Each row below holds a small network's activations on one input, seen along a few directions.
Each table varies a few parts of the input and shows all the possible inputs, shuffled.
Descriptions start from the smaller parts, as in this example, which fits no table here: one of 4 places along a line, together with either a single point or one of 9 places around a ring or (one of 2 separate values, together with one of 5 places around a ring).
Shared parts are said once, and a part with two or three values counts as separate values.

Table:
R1: [ 11  17 -19  37  -4 -36 -26   5  -9 -13  19  -3  16  42 -24   3]
R2: [ 14   9 -15  21  13 -30 -10   8 -15 -17  15  -3   7  43 -34  -8]
R3: [-17 -22 -35 -41  36  17  25   7  27  -4  -2   2 -22  -5  19 -21]
R4: [-16 -13  38 -33 -17  49  16  13  16   4  -5 -21  35 -39  10  47]
R5: [ -1 -37 -32 -27  22   3   8  13  23  15 -12 -15 -40 -11  22 -16]
R6: [ 26  16   7  26  -4 -15  -2 -27 -17 -10   5   9  13  33 -39   0]
R7: [  7  14   1  21   4 -31 -24  10 -34 -21   4  -5 -13  21 -26 -54]
R8: [ 15  40   3  48 -26 -33 -16 -31 -11  13  12  16  15  19 -18   8]
R9: [ 20  19  18  23 -12 -15 -18 -19 -37 -14  -5   6  -5  12 -30 -44]
R10: [ 13  10  -6  15  11 -32 -15  12 -25 -21  10  -4  -2  30 -35 -38]
R11: [ -8 -32 -35 -22  19   4  26   9  22   0 -27  -1 -36 -15  21 -23]
R12: [-20  -8  45 -38  -5  41  19   5  18   4   6  -7  36 -36  10  46]
R13: [  5  37  -6  49  15 -23 -42  16 -26   6   9   9 -12  22  -2 -17]
R14: [ 10  54   7  45 -15 -29 -19 -23 -17  27   4  18  -2  15  -9  -2]
R15: [-41 -41  11 -29  -7  16  -6  34  16  -3  10 -25  27 -29  32  61]
R16: [-41 -35   9 -30  -7  29   3  42  18   0   6 -30  18 -39  22  60]
R17: [-20 -34  38 -20 -25  30   7   1  15   6   0 -12  33 -29  23  59]
R18: [  6 -15  -8 -35   8  33  35 -30  26   4 -13  15 -13  -7  13 -15]
R19: [ 12  24  -2  38   7 -25 -38  16 -39  -7   9  -1 -17  19 -11 -36]
R20: [ 12 -17  -7 -29   1  11  40 -33  22  -7  -8  24 -15  -5  16 -12]
R21: [ 10 -14 -12 -32   0  26  37 -23  21   7 -27  16 -17 -13  18 -16]
R22: [-14 -22 -39 -35  29  10  31  11  23   0 -17   2 -26 -12  25 -21]
R23: [ 21 -28  -4 -23  -5  20  17 -21  21  20 -23   2 -29 -13  15 -12]
R24: [-21 -27  35 -22 -25  43  14  11  17  10  -4 -17  25 -38  13  59]
R25: [ 14 -20  -7 -19  -9  22  33 -24  19   8 -35  14 -26 -16  14 -17]
R26: [-39 -23  11 -40   3  36   6  45  17  -7   4 -35  27 -42  19  48]
R27: [ -8 -25 -32 -34  27  -5  33   2  24 -15   3  10 -23  -1  23 -19]
R28: [-42 -17  19 -49  13  28   8  38  17  -7  15 -22  30 -35  19  44]
R29: [ 26  15  13  18  -5 -16  -7 -20 -28 -14   1   8   6  20 -39 -28]
R30: [ 19  41  17  50  -4  -6 -31 -17 -29  12  -1  18  -4  13  -9  -7]
R31: [ -3  48 -16  42   3 -47 -31  10 -14  24  16   8  -9  23  -2 -12]
R32: [ 25  29  17  40 -12  -7 -29 -16 -42  -2  -1  10  -8  10 -17 -27]
R33: [  5  35 -20  46 -11 -52 -28   3  -9   9  23   6  10  29 -11   0]
R34: [ 21  23   5  37 -20 -16 -15 -28 -13  -6   9   8  23  32 -29  11]
- What do these inputs look like to the network? => one of 2 separate values, together with either one of 4 places along a line or one of 5 places along a line or one of 8 places around a ring
- Change only the choice among 2 separate values in R2. List by row number the other rows that result. => R6
- Start at R27 and move only the place on the line of 5, one step at a time. The first step leads to R3. Which rows follow, in order? => R22, R11, R5

Table:
R35: [ 14  33  -2  46 -14 -18 -18 -22  -8  14   8  16   7  23  -7  14]
R36: [  1 -32  -7 -32   6  27  25   1  26   9 -21  -8 -15 -18  12   6]
R37: [  8 -14 -28  -1  19 -27  -4   5  -8 -19   1   0 -21  25 -10 -44]
R38: [  6  -9 -20  -5  16 -16   3  10  -2 -22   6  -7   2  25 -24 -16]
R39: [ -7 -29   4 -19   3  35   8   7  22  14 -11  -9  -3 -21  25  33]
R40: [-17  -4 -34 -15  25 -15   7  13  10   3  -5   5 -32  -5  24 -34]
R41: [ 24  30 -10  33  -9 -25  -5 -30  -3  15   1  15  -3  28 -21 -12]
R42: [ -4  -5  -6   4  15 -12 -14  16  -6 -15  18 -10  12  22 -14  11]
R43: [  9  26  21  30   1   7 -24   0 -27  -3   4   4   6   7 -14  -1]
R44: [-33   2  -2 -11   2  -3 -10  38   6   2  18 -17  15 -20  19  27]
R45: [-17 -30  20 -20 -18  26  -1  22  14  10  -4 -24  14 -33  21  42]
R46: [ -2  -9  20 -20 -10  35  24 -21  15  -2  -2   8  21 -13   8  29]
R47: [ -3  21  40  26 -17  -4 -30  16 -31  -4   9  -9  22  -6 -16  13]
R48: [ -1  30  15  43 -31 -28 -25  -5 -18  10  11   2  24   9 -10  27]
R49: [  7 -10  13 -34  -4  26  38 -30  18  -2  -9   8   9 -10  -5   2]
R50: [-15  -6  12   4  -5 -20 -22  30 -12 -18  24 -24  28   7 -17  23]
R51: [  0 -33 -17 -24  10  14  20  -4  15   8 -24   2 -38 -19  21 -22]
R52: [-26   4 -15 -10  22   2  -4  24  14   9  11  -4   0  -8  22  16]
R53: [ 10 -15  -1 -27  -3  16  38 -32   9  -8 -17  21 -15 -12   9 -23]
R54: [ 28  24 -24  38 -11 -34  -9 -32  -9   8  -6  24 -26  26  -6 -38]
R55: [-15  -2 -25 -22  23  -4  14  19  19   5   0  -2 -11  -4  14  -7]
R56: [-14 -11  38 -21 -28  24  11  -5   5  -2   4  -7  35 -25   5  38]
R57: [ 26  15   1  18   5 -10 -12 -12 -26  -5 -10  12 -28  12 -11 -53]
R58: [ 19  23   9  18   4   2  -9  -8 -23  -6  -5   4  -5  11 -25 -28]
- What do these inputs look like to the network? => one of 4 places along a line, together with one of 6 places along a line
- Start at R45 and move only the place on the line of 4, one step at a time. The first step leads to R39. Which rows follow, in order? => R36, R51

Table:
R59: [ -5 -12   7 -31  11  16  14   1   1  -8  -4  -3  -8 -15   3 -20]
R60: [ -3 -31  -9 -19   0   2  17  -3  17  -9   0   2  -2   1  13  10]
R61: [  9  30 -20  48   0 -55 -37   7 -26  -1  11  -3 -11  31 -26 -28]
R62: [ -9   0   6  -5   5  19   0  14   5  10  -4  -3  -7 -21  19  12]
R63: [-11 -16  17  -4 -11  12  -3   4  -5  -7  -2  -5  11 -13   8  17]
R64: [-11   6   7  -2  -2  13  -4   7  13  10  11  -6  19  -8  10  37]
R65: [ -5 -14 -19 -17   4   8  18   4  22  11 -13  -6  -7  -8   8   6]
R66: [-10  -5  -6 -17  11  14   6   6   9   7  -4   2 -16 -18  23 -12]
R67: [-19   5   8  -2  -5   9  -3   8   3   2   4   0   9 -18  21  20]
R68: [ -9 -18 -14 -19  -6  -8  18   2  22   4   1  -1   0  -5  14  12]
R69: [ -7 -19  -5 -30   6   2  26  -3  14 -14   6   2   7  -2   3   4]
R70: [ -3 -15  15  -4  -7  16  -3   3   6  -2   5 -12  21  -2  -3  34]
R71: [-16  -4  10  -5 -17   1  -1   8   2   4  -2  -8  13 -18  10  18]
R72: [ 17  35  -7  33  13 -43 -27  10 -34 -26  17   2   5  43 -42 -43]
R73: [  1 -26 -13 -17  11  19  16  -1  17  -2 -14  -3  -9  -1   6   4]
R74: [  0 -21  14  -8  -1  21  -1   9  -1  -1 -10  -9  -5 -15   6   9]
R75: [ -6 -13  -4 -20   0   6   7   5   9  10 -11  -6 -14 -19  14 -12]
R76: [ -9  -4   8  -5 -14   6  -1   7  12  11   5 -14  21  -8  -1  35]
R77: [ -4  -9  20 -19   4  23   8  11  -4  -7  -4  -8   3 -18  -4   3]
R78: [ -5 -10   8  -8  -7  10   2  14   5  12 -10 -11  -3 -21   8  11]
R79: [ -7  -4  20 -15  -3  16   5   5   4  -7  11 -11  30  -5 -13  28]
R80: [-15  -4  22 -15  -6  13   5   6  -7 -13   4  -4  20 -15  -2  10]
R81: [ 24  17 -17  48   4 -42 -40   6 -36 -16  11  -2 -10  42 -29 -34]
R82: [ 35  39  11  30  -9 -18  -1 -38 -25  -8   1  22   3  32 -36 -36]
R83: [-12  -9 -17 -17   5   0  16   3  22   2   7   8  -2  -5  25  12]
R84: [ -3 -14  -9 -29  17  19  26   0  14  -9  -8  -3  -1  -5  -4  -2]
R85: [ -9  -4 -22 -14  16  17  16   5  22   9  -7   3  -9  -8  18   6]
R86: [  3  43 -17  49  18 -45 -39  10 -28   5  20  11 -11  37 -12 -22]
R87: [ -1 -24   2 -20   6  16   5   0   4  -2 -10  -4 -15 -13  12 -14]
R88: [ 28  34  -1  45 -23 -30 -13 -38 -15  15  -6  19 -10  20 -22 -22]
R89: [ 40  21   2  44 -17 -16 -15 -41 -26   0  -6  21 -11  30 -24 -26]
R90: [ 23  47   5  46  -4 -22 -15 -33 -17  21   3  30  -8  25  -7 -17]
- The inputs of R79 and R76 match in every part but one. If R69 is changed in the same way as R79 into R76, which row does it become? => R68
- What do these inputs look like to the network? => one of 4 places along a line, together with either one of 2 separate values or one of 6 places along a line
- Start at R66 and move only the place on the line of 4, one step at a time. The first step leads to R75. Which rows follow, in order? => R87, R59

Table:
R91: [-21 -32   9 -34   0  27  11  14  22   3  -6 -20   7 -28  16  27]
R92: [-18 -28  12 -33   3  39  15   9  20  -3  -1 -11  11 -29  20  36]
R93: [ 18   8  -9   9  -8 -10   5 -32  -5   0  -6  18 -14  11  -3 -30]
R94: [-22 -22  10 -32   1  34  22   8  21  -4  -5  -4  17 -25  22  34]
R95: [  2   2 -14  -1  18 -21  -1   2  -6  -4   7   9 -19  14   3 -29]
R96: [  0  28  28  40 -16 -19 -39  12 -38 -11  15  -8  23  10 -24   6]
R97: [ 13   1 -24   4  17 -18  -6   6  -8 -17   4  -2 -13  25 -16 -37]
R98: [ 30   2   1  13  -4   0   4 -25  -6   8 -14  15 -23  10  -4 -25]
R99: [-18 -21   5 -35  -6  21  25  10  25   0  -3  -9  10 -27  17  24]
R100: [-20 -28   3 -36  -3  21  19  15  20   6  -7 -14   4 -31  19  22]
R101: [ 11  45  20  33  -9 -16 -22 -10 -20   7  15   6  20  17 -25   3]
R102: [ 17   5 -14   8   9 -11   8 -16  -9  -6 -11  11 -16  19 -21 -31]
R103: [ -1  13 -30  15  14 -14  -7   5   4  14  -6   8 -27   4  14 -20]
R104: [  8  28   6  49 -18 -34 -35  -1 -20   6  19   0  21  29 -20  21]
- What do these inputs look like to the network? => either one of 3 separate values or one of 5 places around a ring or one of 6 places along a line
- Start at R92 and move only the place on the ring of 5, one step at a time. The first step leads to R94. Which rows follow, in order? => R99, R100, R91
